Each row below is a small network's average activation on inputs in which a field has the value named, seen along a few directions.
Values that are neighbours, or in one group, have similar rows; names and order tell nothing.
In the rows, 500 means zero.
Random noise pushes rows far along 12 fixed directions. That doesn't count. These rows show it; they differ only by the noise:
[511 351 596 436 256 572 340 469 550 408 430 373 389 606 747 464 752 254
 602 683 297 337 490]
[462 437 274 606 344 710 511 498 504 411 508 306 431 563 622 561 617 462
 420 498 638 461 527]
[583 288 548 575 489 417 410 546 529 446 524 438 495 673 464 467 600 353
 661 645 363 324 383]
[490 583 428 753 533 339 322 732 501 705 307 466 399 620 422 312 576 514
 659 564 486 476 250]
[387 394 494 516 377 698 680 388 454 403 483 377 445 415 620 301 662 492
 616 673 562 560 522]
[506 390 447 698 605 599 495 569 537 597 466 419 400 401 417 325 469 354
 558 498 594 509 472]
[340 839 622 416 209 727 419 657 680 514 267 706 582 422 499 456 534 737
 542 440 551 602 628]
[550 342 643 518 394 316 380 516 550 558 495 452 495 645 576 595 673 332
 607 648 253 297 441]
[568 357 303 719 412 498 387 597 548 603 385 347 318 524 538 331 647 288
 419 630 462 633 347]
[567 383 613 460 628 459 614 452 659 424 604 678 731 458 247 568 378 445
 525 509 489 552 533]
[482 469 295 707 444 680 424 635 830 492 306 608 474 443 290 322 470 325
 504 513 607 716 441]
[683 439 577 269 613 374 585 459 491 492 556 564 768 597 304 623 437 489
 520 504 527 502 567]
[424 461 713 663 485 426 542 520 338 624 703 347 415 387 599 516 659 577
 436 554 373 404 460]
[669 391 709 511 539 801 434 716 237 645 581 352 388 397 500 387 301 646
 520 334 601 250 776]


REB, 21 values:
ret: [432 415 386 419 516 673 681 448 460 355 597 208 566 573 376 374 712 433
 712 525 753 397 554]
baza: [470 621 405 459 544 400 524 425 398 639 305 478 334 529 673 346 588 484
 578 579 507 612 437]
zovi: [419 566 534 316 580 453 573 407 307 436 579 307 559 608 519 523 606 585
 672 491 515 303 529]
rusi: [618 676 474 399 554 476 453 751 349 658 325 563 550 537 399 303 317 726
 515 403 663 623 531]
guduf: [519 442 452 442 301 407 431 558 544 665 223 534 409 569 567 324 560 512
 576 683 329 579 537]
lilaf: [442 313 683 585 655 632 512 452 446 585 594 358 294 302 512 203 535 337
 604 576 422 427 563]
foso: [619 382 513 521 403 379 524 530 469 438 573 585 588 552 449 499 530 572
 363 647 346 662 377]
vod: [525 683 320 485 555 252 326 446 622 363 447 705 620 710 613 886 370 431
 287 416 442 510 340]
dezo: [538 437 299 253 376 455 823 236 282 525 308 495 554 608 659 386 461 696
 588 711 622 678 546]
gisi: [338 795 546 579 600 348 369 521 401 627 480 479 404 573 587 710 534 561
 681 346 561 198 424]
vagat: [427 511 555 476 311 668 488 607 786 347 573 503 586 476 201 504 657 492
 508 441 450 512 603]
ronaf: [531 600 520 355 435 615 453 564 530 551 443 416 389 491 350 401 707 467
 641 513 584 435 646]
laliv: [268 669 696 474 154 628 401 560 589 288 576 621 483 458 603 494 661 769
 404 576 237 538 456]
rabad: [560 457 432 618 281 321 492 759 564 971 379 407 413 383 288 482 610 549
 289 446 459 717 609]
vodep: [463 572 541 385 307 503 614 421 429 723 405 454 477 369 657 598 571 487
 371 523 517 592 719]
lav: [313 565 574 544 575 398 387 427 654 358 740 376 552 508 511 730 726 232
 503 353 447 242 427]
setog: [311 821 429 466 648 327 776 377 502 939 313 578 487 243 430 543 507 636
 588 396 755 665 652]
keza: [211 744 552 456 542 524 594 504 396 541 546 251 442 429 411 331 809 590
 717 470 624 433 404]
zapum: [263 584 340 524 510 427 577 275 743 319 281 706 497 583 598 529 565 376
 858 635 533 494 350]
ran: [477 705 296 411 538 449 553 506 583 476 398 517 573 693 269 440 651 529
 531 538 648 696 410]
gatos: [418 427 272 766 509 528 502 501 634 369 524 558 442 558 405 583 497 472
 493 515 574 509 383]
The values of REB form a ring.
Which values are neighbours of laliv? Give them in the order they are listed. -> zovi, guduf
Which values are neighbours of ret? Give them in the order they are listed. -> rusi, lav
Which values are neighbours of zapum? Give them in the order they are listed. -> gisi, ronaf
Which values are neighbours of vodep? Give them in the order they are listed. -> foso, vod
Fewest steps between lilaf and gatos? -> 8
